A small network was shown many inputs. Here are its activations along a few directions, one row for each input.
Each table varies a few parts of the input and shows all the possible inputs, shuffled.
Descriptions start from the smaller parts, as in this example, which fits no table here: one of 3 separate values, together with either a single point or one of 9 places along a line or (one of 4 places along a line, together with one of 8 places around a ring).
Shared parts are said once, and a part with two or three values counts as separate values.

Other details of the inputs shift rows strongly along three fixed directions, in all tables alike. That doesn't count.

Rows:
r1: 39,-26,61,-11,-11,-60,-50,40,-20,-14,24,43
r2: 40,14,-30,35,58,2,6,-47,61,24,35,-8
r3: 25,-56,55,-10,13,-34,-19,32,-47,-4,24,59
r4: -10,-18,3,32,62,10,-17,-51,51,36,40,-37
r5: 26,-35,78,-28,12,-26,-30,29,-42,1,27,54
r6: 39,29,-29,32,67,34,-15,-50,57,9,32,4
r7: -12,-3,-36,30,73,34,-39,-66,33,17,27,3
r8: -20,-64,92,-55,-24,-39,21,72,24,7,-117,69
r9: 35,-28,43,-10,15,-66,-22,21,-54,8,6,59
r10: -24,21,6,-28,-97,18,35,51,12,-30,-85,-12
r11: -55,-54,-4,2,26,24,17,3,105,39,-100,11
r12: -18,2,-38,2,-29,30,26,-7,-62,-15,47,-64
r13: 30,0,52,-7,20,-37,-12,36,-44,-6,22,87
r14: 31,-10,51,2,19,-60,4,33,-41,-2,20,73
r15: -65,-4,-27,-45,-66,67,44,40,-4,-15,-88,-23
r16: 52,-21,63,7,-19,-63,-23,35,-15,-8,25,50
r17: -53,-36,-15,-2,33,13,9,-17,93,21,-114,27
r18: -1,39,-24,-13,-56,20,-22,10,-47,-31,53,-59
r19: -14,20,-47,-9,-26,22,16,-24,-77,-25,41,-40
r20: -53,-24,20,-2,35,40,0,-14,109,22,-104,-3
r21: 34,47,-44,-3,-30,14,47,-10,-45,-24,43,-45
r22: -55,42,-24,-26,-58,36,66,36,-5,-24,-90,-11
r23: -3,38,-39,-5,-26,12,6,-16,-79,-16,28,-44
r24: -10,47,-38,7,-27,4,46,-2,-57,-8,51,-40
r25: 23,-52,35,-19,11,-65,-6,16,-47,10,22,66
r26: 3,-4,-16,40,41,-12,-47,-36,72,24,41,-39
r27: -1,0,-30,38,65,-6,-26,-56,35,40,21,-16
r28: -1,28,-25,-3,-55,-4,-5,8,-42,-27,47,-73
r29: 18,6,-10,55,32,-4,-28,-41,73,24,41,-24
r30: 13,47,-16,0,-65,26,-3,8,-44,-33,50,-40
r31: -1,16,-30,34,73,26,-50,-60,30,27,18,-4
r32: -12,41,-38,-38,-64,44,73,26,14,-28,-87,-23
Description of these inputs: one of 4 places along a line, together with either one of 2 separate values or one of 6 places along a line.
Changing only the place on the line of 4 turns r1 into r28. The same change can be made to r20. Which row results?
> r8
Change only the place on the line of 6 in r25. List by row number the other rows that result.
> r2, r4, r11, r24, r27
Change only the choice among 2 separate values in r16. List by row number the other rows that result.
> r28

Rows:
r33: 30,-23,50,-28,1,-46,1,44,-33,2,-45,96
r34: 23,11,-13,-2,-31,-20,5,11,27,4,8,-25
r35: -61,14,-58,19,-11,73,18,-19,61,-7,-41,-54
r36: -6,47,-44,-30,-60,35,17,7,-71,-36,5,-35
r37: -12,19,-5,-53,-71,37,54,25,-54,-29,-27,-37
r38: 16,18,17,-24,-53,-24,19,54,35,-17,-84,41
r39: -1,-50,24,15,36,-7,4,5,41,17,-45,59
r40: 53,-20,14,69,64,-30,-43,-36,73,13,62,27
r41: -13,54,-41,-23,-57,32,14,17,-66,-34,11,-38
r42: -22,47,0,-25,-66,33,38,30,-59,-22,26,-54
r43: -39,-38,-2,-4,2,34,8,5,81,1,-93,28
r44: -19,-43,2,8,23,19,0,-8,65,7,-59,34
r45: 15,-2,-10,59,87,-31,-34,-72,-12,23,90,-17
r46: 15,-12,20,39,108,-8,-14,-51,60,37,31,22
r47: -8,1,-24,43,49,21,-44,-64,30,6,28,-44
r48: -28,-23,18,-15,-18,-13,15,16,4,6,-84,14
r49: -18,-22,44,-15,23,15,-6,21,77,11,-76,31
r50: 24,-36,74,42,72,-66,-77,-8,22,28,45,65
r51: 17,-16,46,-29,10,-61,14,46,-30,2,-43,101
r52: -27,11,-65,63,70,39,14,-75,44,17,47,-45
r53: -22,27,-61,-19,-31,8,48,-6,-58,4,35,-63
r54: 35,31,-16,19,21,32,-18,-51,-57,-16,124,-63
r55: 43,-66,64,-53,-8,-68,-18,52,-35,10,-14,88
r56: 27,31,18,-29,-81,-7,44,43,-32,-33,0,-29
r57: -8,2,17,-21,-50,-19,-5,30,-69,-27,6,-14
r58: 5,-51,50,-9,27,-40,-33,4,26,8,-55,57
r59: -16,-6,-34,-11,0,25,-8,-13,27,12,-12,-30
r60: 72,-5,46,3,22,-36,-7,-1,-112,-5,123,14
r61: -31,33,-63,45,46,44,-29,-59,59,36,57,-75
r62: -30,-23,-20,-9,20,16,15,-5,67,37,-75,1
r63: -30,30,-32,8,-53,17,25,-4,61,-12,-73,-63
r64: 71,10,10,6,27,-32,-41,-21,-96,-15,115,33
r65: -3,39,6,-22,-52,-6,5,41,-64,-19,12,15
r66: -55,17,-59,-7,-13,55,8,-10,60,13,-46,-65
r67: 1,-4,25,-9,-53,-20,10,50,-74,-22,48,23
Describe the family of inputs behind these rows.
> one of 5 separate values, together with either a single point or one of 6 places along a line
Changing only the choice among 5 separate values turns r57 into r35. The same change can be made to r58. Which row results?
> r44
Change only the choice among 5 separate values in r67. List by row number the other rows that result.
> r42, r50, r61, r65
